Each row has a name. Each question is about the rows just above it. Places in a row count from 0.

rif: [ 80 157 145 106 110  90 165 176 103 139  89  97 157 177 140 121 100  98
 134 125 164  98 104 122 106 169 170  83 164 115 155 113]
Tuvet: [ 80 157 145 106 138  90 165 176 103 139  89  97 157 177 140 121 100  98
 134 125 164  98 104 149 106 169 170  83 164 115 155 113]
bikef: [ 80 157 145 106 138  90 165 176 103 139  89  97 157 177 140 121 100  98
 134 125 164  98 104 149 106 169 170  83 164 115 139 132]
Where does [ 80 157 145 106 110  90 165 176 103 139  89  97 157 177 140 121 100  98
 134 125 164  98 104 122 106 169 170  83 164 115 155 112] differ from rif, and what was there?
31, [113]
Move every entry of [97] by -1 step of 1.
[96]
One entry of bikef was changed: [ 80 157 145 106 138  90 165 176 103 139  89  97 157 177 140 121 100  98
 134 124 164  98 104 149 106 169 170  83 164 115 139 132]. Where, and from what?
19, [125]
Changed Tuvet: [ 80 157 145 106 138  90 165 176 102 139  89  97 157 177 140 121 100  98
 134 125 164  98 104 149 106 169 170  83 164 115 155 113]. Place and old value:
8, [103]
[106 138] with -1 step of 1 on every entry:
[105 137]
Shift each entry of [121 100  98] by +1 times 1:
[122 101  99]

luvi: [ 91 110  92 102  93]
kabal: [178 149 176 163 172]
bikef: [ 88 107  90 101  90]
Tuvet: [135 131 134 131 135]
Shift each entry of [92] by -1 times 1:
[91]
Move every entry of [ 92 102] by +1 step of 1.
[ 93 103]
Shift each entry of [134] by -1 times 1:
[133]
Shift each entry of [131 134] by -1 times 1:
[130 133]
One entry of luvi was changed: [ 91 110  92 102  92]. Where, and from what?
4, [93]
[131] with +1 step of 1 on every entry:
[132]

Guzor: [ 94 128 125 113 132 134 136 150]
leku: [162 129 125 143 119 121 121 106]
luvi: [163 130 129 147 121 123 121 105]
Tuvet: [ 83 128 124 107 131 138 141 159]
nak: [172 132 133 144 125 126 117 100]
gov: [120 129 132 126 128 129 133 133]
pez: [ 81 134 126 105 138 131 140 165]
Ket: [175 124 127 154 125 131 115  94]
[132 134] with +1 step of 1 on every entry:
[133 135]
Where does [163 130 129 148 121 123 121 105] differ from luvi, and what was there?
3, [147]
[ 83 128 124 107] with -1 step of 1 on every entry:
[ 82 127 123 106]
One entry of Guzor was changed: [ 94 129 125 113 132 134 136 150]. Where, and from what?
1, [128]
One entry of pez was changed: [ 81 134 126 105 138 131 140 164]. Where, and from what?
7, [165]
Move every entry of [129] by -1 step of 1.
[128]

gol: [130 133 110 132 111 123 127 131 117 109 136 125 133 124 135 125 124 129
 134  98 131 131 120 122 130 146 148 132 111 138 120]
rif: [130 133 110 132 111 123 127 131 117 109 136 125 133 124 135 125 124 129
 134  98 131 131 120 122 130 146 116 124 143 118 142]
luvi: [118 157 141 123 144 133 141 123 138 110 118 134 114 124 109 145 140 143
 111 157 127 137 132 148 130 146 116 124 143 118 142]
Move every entry of [123 127 131 117] by -1 step of 1.
[122 126 130 116]
One entry of luvi was changed: [118 157 141 123 144 133 141 123 138 110 118 134 114 124 110 145 140 143
 111 157 127 137 132 148 130 146 116 124 143 118 142]. Where, and from what?
14, [109]
[132 111 123] with +1 step of 1 on every entry:
[133 112 124]
One entry of rif was changed: [130 133 110 132 111 123 127 131 117 109 136 125 133 124 135 125 124 129
 134  98 130 131 120 122 130 146 116 124 143 118 142]. Where, and from what?
20, [131]
Where does [130 133 110 131 111 123 127 131 117 109 136 125 133 124 135 125 124 129
 134  98 131 131 120 122 130 146 148 132 111 138 120] differ from gol, and what was there?
3, [132]
Changed gol: [130 133 110 132 111 123 127 131 116 109 136 125 133 124 135 125 124 129
 134  98 131 131 120 122 130 146 148 132 111 138 120]. Place and old value:
8, [117]

rif: [125 141 129 162 122]
Ket: [136 104 118 101 131]
leku: [114 137 117  77 142]
kabal: [112 152 127 122 142]
Where does [124 141 129 162 122] differ from rif, and what was there?
0, [125]
Shift each entry of [162] by -1 times 1:
[161]
Where does [114 137 116  77 142] differ from leku, and what was there?
2, [117]
Shift each entry of [152 127 122] by -1 times 1:
[151 126 121]
Move every entry of [127] by -1 step of 1.
[126]
One entry of kabal was changed: [111 152 127 122 142]. Where, and from what?
0, [112]

pez: [102 107 102  97 158 106 140]
Tuvet: [107 114 108 102 151 114 134]
leku: [113 104 104  99 155 130 137]
gol: [113 117 104  99 155 130 137]
Where does [113 117 104  99 155 130 136] differ from gol, and what was there?
6, [137]
Changed pez: [102 107 101  97 158 106 140]. Place and old value:
2, [102]

pez: [155 165 117 108 146 158 108 120 150]
leku: [115 147 108  99 140 140 137 176 163]
Ket: [173 148 131 132 122 148  80 101 149]
gov: [170 145 131 133 122 150  80 101 150]
nak: [106 145 113 103 133 131 139 173 163]
[148] with +1 step of 1 on every entry:
[149]
Move every entry of [145 113 103 133] by +1 step of 1.
[146 114 104 134]
One entry of nak was changed: [106 145 113 102 133 131 139 173 163]. Where, and from what?
3, [103]
Changed Ket: [173 148 131 132 122 147  80 101 149]. Place and old value:
5, [148]

Ket: [157 143 126  85 138 103 134 125 112 153 122 143 128 103 139 149 155  95
 108  99 131 137 139 132 121 106 125 113  81 136 130 148 121 152 127 135
 110 141 129 172 144  70 136 141 125 138 100 131 102 127 130 128 130 136]
gol: [157 143 126  85 138 103 134 125 112 153 122 143 128 113 139 149 155  95
 108  99 131 137 139 132 121 106 125 113  81 136 130 148 121 152 127 135
 110 127 134 172 144  70 136 141 125 138 100 131 102 127 130 128 130 136]
pez: [123 104 129 130 107  77 156  98  99 134 144 100 161 151 133 153 141 147
 118 113 118 113 100 104 151 134 133 144 130 130 141 115 110 132 108 134
 132 147 138 147 137 138 144 141 119 165 113 127 114 149 112 108 128 158]
Changed pez: [123 104 129 130 107  77 156  98  99 134 144 100 161 151 133 153 141 147
 118 113 118 113 101 104 151 134 133 144 130 130 141 115 110 132 108 134
 132 147 138 147 137 138 144 141 119 165 113 127 114 149 112 108 128 158]. Place and old value:
22, [100]
One entry of pez was changed: [123 104 129 130 107  77 156  98  99 134 144 100 161 151 133 153 141 147
 118 113 118 113 100 104 151 134 133 144 130 130 141 115 110 132 108 134
 132 147 138 147 138 138 144 141 119 165 113 127 114 149 112 108 128 158]. Where, and from what?
40, [137]
Where does [123 104 129 130 107  77 156  98  99 134 144 100 161 151 133 153 141 147
 118 113 118 113 100 104 151 134 133 144 130 130 141 114 110 132 108 134
 132 147 138 147 137 138 144 141 119 165 113 127 114 149 112 108 128 158] differ from pez, and what was there?
31, [115]
Changed pez: [123 104 129 130 107  77 156  98  99 134 144 100 162 151 133 153 141 147
 118 113 118 113 100 104 151 134 133 144 130 130 141 115 110 132 108 134
 132 147 138 147 137 138 144 141 119 165 113 127 114 149 112 108 128 158]. Place and old value:
12, [161]

Guzor: [156 112  92 154 111 135 127 123]
nak: [156 125 112 118 113 150 101 137]
pez: [133 110 137 135 142 146 137 147]
Ket: [173 126 133 156 108 125 119 133]
Tuvet: [174 134 119 132 114 146 107 141]
luvi: [118 135 139 142 105 116 144 127]
gov: [100 116  94 116 114  93 153  94]
kabal: [ 80 129 142 113 138 116 136 138]
leku: [115 124 148 120 140 128 156 144]
bikef: [167 116 118 111 119 161 106 141]
rif: [151 123 141 126 137 111 144 132]
gol: [132 158 115 125 119 125 119 133]
Changed nak: [156 125 112 118 113 150 101 138]. Place and old value:
7, [137]
One entry of kabal was changed: [ 80 129 142 113 138 116 136 137]. Where, and from what?
7, [138]
[125] with +1 step of 1 on every entry:
[126]
[93] with +1 step of 1 on every entry:
[94]
Shift each entry of [132] by -1 times 1:
[131]
One entry of gov was changed: [100 116  94 116 114  94 153  94]. Where, and from what?
5, [93]
Shift each entry of [110] by -1 times 1:
[109]

nak: [141 162 144 106 129 132 135 180 119]
Tuvet: [ 71 112 112 118  71 125 125 187 133]
leku: [113 116 166 131 182 123 124  86 110]
pez: [113 116 166 131  74 120 119  90 129]
rif: [151 137 129  94 126 126 122  96 125]
Guzor: [131 125 113  89  99 111 140  90 104]
kabal: [115 113 118 166  84 117 131 166 126]
Move every entry of [ 74 120 119] by +1 step of 1.
[ 75 121 120]
One entry of leku was changed: [113 116 166 131 182 123 124  85 110]. Where, and from what?
7, [86]
Move every entry of [166  84 117 131] by -1 step of 1.
[165  83 116 130]
Where does [113 116 166 131  74 120 120  90 129] differ from pez, and what was there?
6, [119]
One entry of nak was changed: [142 162 144 106 129 132 135 180 119]. Where, and from what?
0, [141]

Tuvet: [165 141 131 150  91 132  97]
leku: [165  86 128 129 171  73 142]
kabal: [165  71 168 123  99 185  72]
nak: [165 170 103  77 133 167 135]
bikef: [165  76 158 118 140  96 179]
rif: [165  71 168 123  95 185  72]
gol: [165  76 162 115 140  96 179]
[ 71 168 123] with -1 step of 1 on every entry:
[ 70 167 122]
Where does [165  86 127 129 171  73 142] differ from leku, and what was there?
2, [128]
[71] with -1 step of 1 on every entry:
[70]
[168] with +1 step of 1 on every entry:
[169]
[118] with +1 step of 1 on every entry:
[119]
Shift each entry of [129 171] by +1 times 1:
[130 172]
Move every entry of [140] by -1 step of 1.
[139]

Guzor: [150 122 118 145 129 104]
rif: [115 124 130 115 135 148]
Ket: [138 125 117 142 115 111]
gov: [123 123 127 131 120 131]
pez: [ 96 117 118  88 137 173]
gol: [152 118 113 146 122  96]
Shift each entry of [88] by +1 times 1:
[89]
One entry of rif was changed: [115 124 130 115 136 148]. Where, and from what?
4, [135]

Ket: [117 110 123 150 101 117 132 128 128 152  87  94 115 115 126]
Guzor: [117 110 123 150 101 117 132 128 128 152 139  94 115 115 126]
rif: [128 138  98 132 109 103 159 132 110 132 107 119 111  97 117]
bikef: [144 126 127 133 124 104 148 149 153 150 147 103 123 107 133]
gov: [134 116 133 126 138 143 123  99  84 124 100 122 133 139 108]
leku: [128 138  98 155 109 103 159 132 110 132 107 119 111  97 117]
One entry of Guzor was changed: [117 110 123 150 101 116 132 128 128 152 139  94 115 115 126]. Where, and from what?
5, [117]
Changed Guzor: [117 110 123 150 100 117 132 128 128 152 139  94 115 115 126]. Place and old value:
4, [101]

Guzor: [117 119 152 123 112 139 137 129 151 117 113 101 108]
rif: [134 126 107 118 128  95 122 113  94 133 127 143 132]
leku: [111 107 134 114 111 126 118 130 131 113 112 106 111]
kabal: [114  87 104 101 105  87 104 107  82 114 109 113 113]
nak: [115 110 142 118 120 132 122 142 140 121 119 111 117]
gol: [116 113 115 114 125 114  95 148 113 117 127 139 134]
Ket: [151 119  95 141 147 123 138 105  98 153 149 147 152]
Tuvet: [142 152 108 124 134  92 131 109  97 140 131 156 138]
gov: [125 103 116 134 126 139 130 113 123 127 129 109 125]
luvi: [130 124 130 127 130 124 135 121 124 134 128 124 124]
Changed Ket: [151 119  96 141 147 123 138 105  98 153 149 147 152]. Place and old value:
2, [95]
Where does [142 152 107 124 134  92 131 109  97 140 131 156 138] differ from Tuvet, and what was there?
2, [108]
Shift each entry of [103 116] by +1 times 1:
[104 117]
[ 95 148] with +1 step of 1 on every entry:
[ 96 149]

rif: [134 105 121 141 130 141]
pez: [134 105  98 127 140 155]
gol: [164 127  77 132 138 157]
leku: [124  95 100 127 141 164]
nak: [169 137  79 145 123 162]
Shift each entry of [79] by -1 times 1:
[78]
[137  79 145] with -1 step of 1 on every entry:
[136  78 144]
Where does [164 127  77 132 137 157] differ from gol, and what was there?
4, [138]
Changed leku: [125  95 100 127 141 164]. Place and old value:
0, [124]
Move every entry of [127  77] by +1 step of 1.
[128  78]

nak: [132 151 165 144 140 146 148 141 129 138 122 152 150 141 138 153 115 150
 142 147 130 126 152  99]
Guzor: [138 102 146  95 118 140 139 128 109 119 137  94  86 115 125 146 114 131
 129 129 115 118 137 122]
pez: [128 147 103 157 129 119 120 124 148 130 136 147 156 142 131 112 143 119
 117 120 144 134 114 153]
bikef: [149 124 174 107 134 170 164 142 113 143 139 119 104 127 139 176 123 152
 148 149 121 135 166 110]
kabal: [131 105 148  98 123 135 142 135 103 119 123  97  88 111 125 145 113 147
 130 137 107 121 141 111]
Ket: [ 93 132  74 154 129  89  83 109 138 117 111 144 155 139 131  71 141  99
 109 112 143 124  86 137]
gov: [104 168 127 163 145 106 113 123 151 140 103 183 189 143 131 108 139 122
 139 130 136 137 119 117]
gol: [127 132  97 139 132 121 116 124 144 131 137 133 139 136 130 113 145 115
 123 120 145 137 112 153]
Move every entry of [145] by +1 step of 1.
[146]
One entry of kabal was changed: [131 105 148  98 123 135 142 135 103 119 123  97  88 111 124 145 113 147
 130 137 107 121 141 111]. Where, and from what?
14, [125]
[129 129] with -1 step of 1 on every entry:
[128 128]
Where does [104 168 127 163 145 106 113 123 151 140 103 183 189 143 132 108 139 122
 139 130 136 137 119 117] differ from gov, and what was there?
14, [131]

pez: [126 144  97 135 137 145 118 104 148 134]
luvi: [ 88 139  74  98  97 161 137 122 129 120]
Guzor: [133 119 168 147 137  99 136 117 109 149]
nak: [126 144 127 135 137 145 118 104 148 134]
rif: [126 144 127  98 137 145 118 104 148 134]
gol: [133 119 168 147 137  99 136 156 109 149]
Shift each entry of [126] by +1 times 1:
[127]
One entry of gol was changed: [133 119 169 147 137  99 136 156 109 149]. Where, and from what?
2, [168]
Where does [134 119 168 147 137  99 136 117 109 149] differ from Guzor, and what was there?
0, [133]
Changed Guzor: [133 119 168 147 137  99 136 118 109 149]. Place and old value:
7, [117]
Changed nak: [125 144 127 135 137 145 118 104 148 134]. Place and old value:
0, [126]

Guzor: [103 117  96  86  86 182]
leku: [176  99  74 156 172 161]
gol: [185 186 122 185 173 139]
pez: [131 164 104 135 155 109]
Tuvet: [150 161 160 109 143 132]
Ket: [178 160 163  70 144 118]
kabal: [176  99  74 161  97 178]
bikef: [169 159 153 167 123 139]
gov: [172  69 127 131  86 172]
Where does [131 164 104 135 155 110] differ from pez, and what was there?
5, [109]
One entry of pez was changed: [131 163 104 135 155 109]. Where, and from what?
1, [164]
Changed Tuvet: [150 161 160 109 144 132]. Place and old value:
4, [143]
One entry of gol was changed: [185 186 121 185 173 139]. Where, and from what?
2, [122]

kabal: [ 94 112 153 160 138 125 121 135 144 128]
nak: [129 127 127 130 128 128 128 129 127 127]
rif: [128 128 128 129 129 128 129 128 129 128]
bikef: [128 128 129 128 129 128 128 140 139  77]
luvi: [128 128 129 128 129 128 128 127 128 127]
gov: [ 90 129  72 150 170 110 104 154 116 138]
leku: [128 128 129 130 129 128 128 127 128 127]
Shift each entry of [128] by -1 times 1:
[127]
[127 130] with -1 step of 1 on every entry:
[126 129]
One entry of nak was changed: [129 127 127 130 128 128 128 128 127 127]. Where, and from what?
7, [129]
Shift each entry of [129] by -1 times 1:
[128]

gol: [115 125 142 137 130 129 133 130]
rif: [144 182 137 108 117 133 124 120]
leku: [115 125 142 137 130 136 129 138]
kabal: [128  94 144 110 138 126 140 116]
Guzor: [127 133 126 138 127 124 110 154]
luvi: [124 117 133 146 133 113 111 118]
nak: [137  87 114 138 116 128 125 147]
[127 124 110] with +1 step of 1 on every entry:
[128 125 111]
[ 94 144 110 138] with -1 step of 1 on every entry:
[ 93 143 109 137]

